Each row below is a small network's average activation on inputs in which a field has the value named, seen along a few directions.
Values that are neighbours, or in one group, have similar rows; names and order tell nothing.
(in the rows, 500 means zero)
Strong random noise was added to every row along 2 fixed directions; ignore it. To show where, here is one row again and again, with new noise each time:
[550 399 543 498 426 277 355 616 552 394 472 562 348 712 153 501 605]
[459 382 386 592 545 584 489 626 615 426 526 515 498 565 454 561 467]
[506 393 464 552 495 430 414 624 575 408 502 539 424 649 296 528 539]
[486 379 449 522 454 466 474 604 633 422 489 532 432 573 371 553 506]


Values of D:
d3: [492 690 749 384 417 248 571 319 420 560 556 523 479 556 310 338 605]
d10: [483 350 312 582 670 580 405 694 310 424 492 419 527 504 520 479 625]
d1: [587 459 474 603 541 438 430 661 433 356 498 537 407 660 299 591 592]
d9: [451 658 614 529 633 534 291 433 290 655 520 509 411 472 588 390 488]
d2: [532 560 227 746 894 841 256 592 225 590 518 465 691 527 796 397 513]
d4: [462 615 561 576 491 771 543 360 504 678 688 379 723 337 893 394 427]
d5: [534 595 594 541 626 445 582 371 468 390 629 565 485 815 287 561 628]
d7: [547 432 400 356 306 552 672 459 650 594 254 522 550 178 733 647 411]
d11: [375 563 666 377 395 395 686 319 531 486 608 492 559 451 518 479 344]
d8: [655 674 730 260 386  98 289 420 407 666 211 501 263 593 218 321 562]
d6: [531 468 417 673 606 625 571 582 406 340 663 484 680 520 504 564 437]
D is arranged as a ring.
Going along D from d1 by way of its neighbour d6, in what order are d2, d5, d7, d8 met?
Answer: d5, d8, d2, d7
List every value one step from d4, in the order listed.
Answer: d3, d9

Values of H:
h10: [425 465 407 535 526 669 732 544 580 416 588 432 624 486 636 538 336]
h13: [428 587 602 583 648 440 418 462 315 480 653 474 467 647 385 385 564]
h4: [466 445 627 402 298 298 558 490 662 362 505 570 396 463 372 565 534]
h1: [582 643 632 534 510 357 384 432 358 558 524 468 475 630 351 384 522]
h12: [367 610 491 675 707 652 530 464 368 552 581 480 644 561 645 435 403]
h9: [650 455 424 563 577 466 375 635 385 405 464 523 461 681 361 507 610]
h5: [541 567 491 489 457 489 327 529 481 595 430 476 465 482 486 506 537]
h7: [583 434 470 584 587 460 382 618 416 472 423 553 452 564 389 526 583]
h2: [481 626 413 703 798 644 336 523 260 554 621 468 640 570 614 369 474]
h14: [526 370 458 484 452 572 613 529 663 404 544 527 565 405 597 613 460]
h15: [526 524 558 471 547 545 432 468 512 659 457 444 472 442 556 438 519]
h6: [569 403 508 388 389 281 515 568 534 430 368 532 411 589 179 570 576]
h16: [541 505 445 475 488 490 372 511 475 568 369 543 428 550 530 459 564]
h8: [550 522 694 478 454 235 367 521 316 359 606 552 461 826 134 389 677]
h3: [566 505 323 656 700 586 358 594 402 604 451 506 525 615 422 526 509]
h11: [408 495 585 366 371 499 647 354 613 430 582 515 470 329 559 518 480]
H is arranged as a ring.
Going along H from h3 by way of its neighbour h7, in what order are h10, h5, h14, h6, h16 met?
Answer: h6, h14, h10, h5, h16
List every value one step from h1, in the order listed.
Answer: h12, h2
List every value one step from h11, in the order listed.
Answer: h13, h8

Values of S:
s5: [392 638 424 613 609 636 462 448 317 584 546 360 613 548 677 384 407]
s1: [561 480 551 640 578 315 328 624 327 302 678 516 452 801 113 463 659]
s10: [310 579 348 803 798 878 552 398 338 504 728 421 764 529 866 416 358]
s3: [538 660 717 514 552 200 379 464 213 347 583 630 335 870  53 357 608]
s7: [451 313 478 488 437 485 569 555 679 374 556 520 523 446 514 619 551]
s6: [642 558 586 498 542 432 317 505 380 660 384 502 328 471 390 460 533]
s9: [553 518 361 572 586 486 303 618 421 573 389 465 515 512 462 507 541]
s4: [652 380 495 355 406 370 535 643 607 468 358 516 456 541 304 524 612]
s11: [518 526 529 681 691 533 571 492 446 381 711 549 651 634 342 451 517]
s8: [463 381 379 504 623 702 541 625 595 529 375 485 583 464 677 626 416]
s2: [513 622 514 440 477 614 405 430 514 656 480 526 484 417 698 476 470]
S is arranged as a ring.
Going along S from s5 by way of its neighbour s10, in what order are s3, s7, s11, s8 met?
Answer: s3, s11, s7, s8
List every value one step from s6, in the order listed.
Answer: s9, s2

Values of F:
f24: [650 458 600 478 455 414 452 527 666 568 585 568 379 466 419 625 515]
f16: [605 495 672 526 477 485 389 446 554 378 665 644 382 667 316 560 729]
f17: [543 656 552 603 601 493 166 468 582 719 527 479 458 631 402 475 594]
f15: [591 447 350 802 907 715 479 675 456 514 573 519 647 748 316 569 502]
f11: [527 403 640 502 320 275 475 364 563 331 648 545 393 484 367 590 493]
f12: [400 552 529 625 496 706 506 446 495 531 718 402 691 318 724 474 344]
f2: [448 634 496 414 429 671 589 439 711 793 407 436 460 295 706 552 374]
f9: [551 629 426 567 646 792 715 480 411 471 595 507 580 726 544 453 382]
f7: [518 680 507 429 458 620 588 375 524 600 577 516 517 554 606 440 383]
f1: [373 532 430 593 643 628 662 617 462 318 723 467 601 447 434 518 399]
f13: [638 482 351 546 577 633 546 626 464 543 288 417 553 465 460 514 393]
f25: [540 478 389 568 684 510 537 598 357 415 318 505 523 667 540 366 519]
f5: [450 674 506 621 633 565 529 426 290 493 630 460 749 536 564 426 357]
f28: [422 386 316 532 472 651 458 603 540 424 465 464 564 382 792 628 539]
f18: [612 541 541 640 594 593 279 365 448 614 720 511 508 670 499 433 619]
f30: [322 424 597 376 251 129 535 414 635 419 475 526 392 325 461 596 666]
f23: [560 353 325 590 644 589 446 712 355 332 569 446 521 656 450 472 658]
f6: [371 443 491 609 628 603 458 442 390 537 621 436 557 325 727 380 523]
f22: [601 593 345 624 788 589 134 612 335 538 531 529 597 543 510 503 508]
f10: [550 434 304 698 589 578 331 653 503 458 485 558 592 469 535 706 432]
f26: [292 322 395 569 568 588 746 624 549 438 550 466 506 421 632 480 536]
f4: [631 375 323 644 636 614 459 712 438 428 521 538 693 614 421 531 547]
f8: [513 550 508 515 624 496 497 512 462 544 349 478 426 781 308 547 498]
f29: [383 517 488 549 756 488 597 543 377 387 453 399 613 559 475 397 464]
f14: [308 371 403 588 526 803 444 533 355 521 521 513 530 287 905 520 478]
f27: [454 457 522 339 421 507 648 442 675 461 502 617 417 632 513 598 415]
f19: [461 503 473 476 562 587 473 476 419 563 370 481 481 383 706 330 457]
f3: [362 604 559 511 592 375 498 430 355 558 497 405 549 447 475 321 488]
f21: [494 593 606 416 355 384 644 432 443 406 520 454 573 630 334 419 471]
f20: [547 574 441 408 422 584 541 505 489 665 279 484 560 279 660 534 336]
F is arranged as a network in which each value has 4 neighbours.
How many steps from neighbour to neighbour lead from f7 to f19, at the fewest?
Answer: 3
Each value of F is a pair of two hidden parts, and every pair occurs once (6 first parts, 5 second parts).
f2 and f8 share the first part; f2 and f20 share the second. Which value has the first part of f20 and the second part of f8?
Answer: f13
f6 and f26 share the first part; f6 and f12 share the second. Which value has the first part of f12 and the second part of f26?
Answer: f1
f29 and f30 share the first part; f29 and f9 share the second. Which value has the first part of f9 and the second part of f30?
Answer: f16
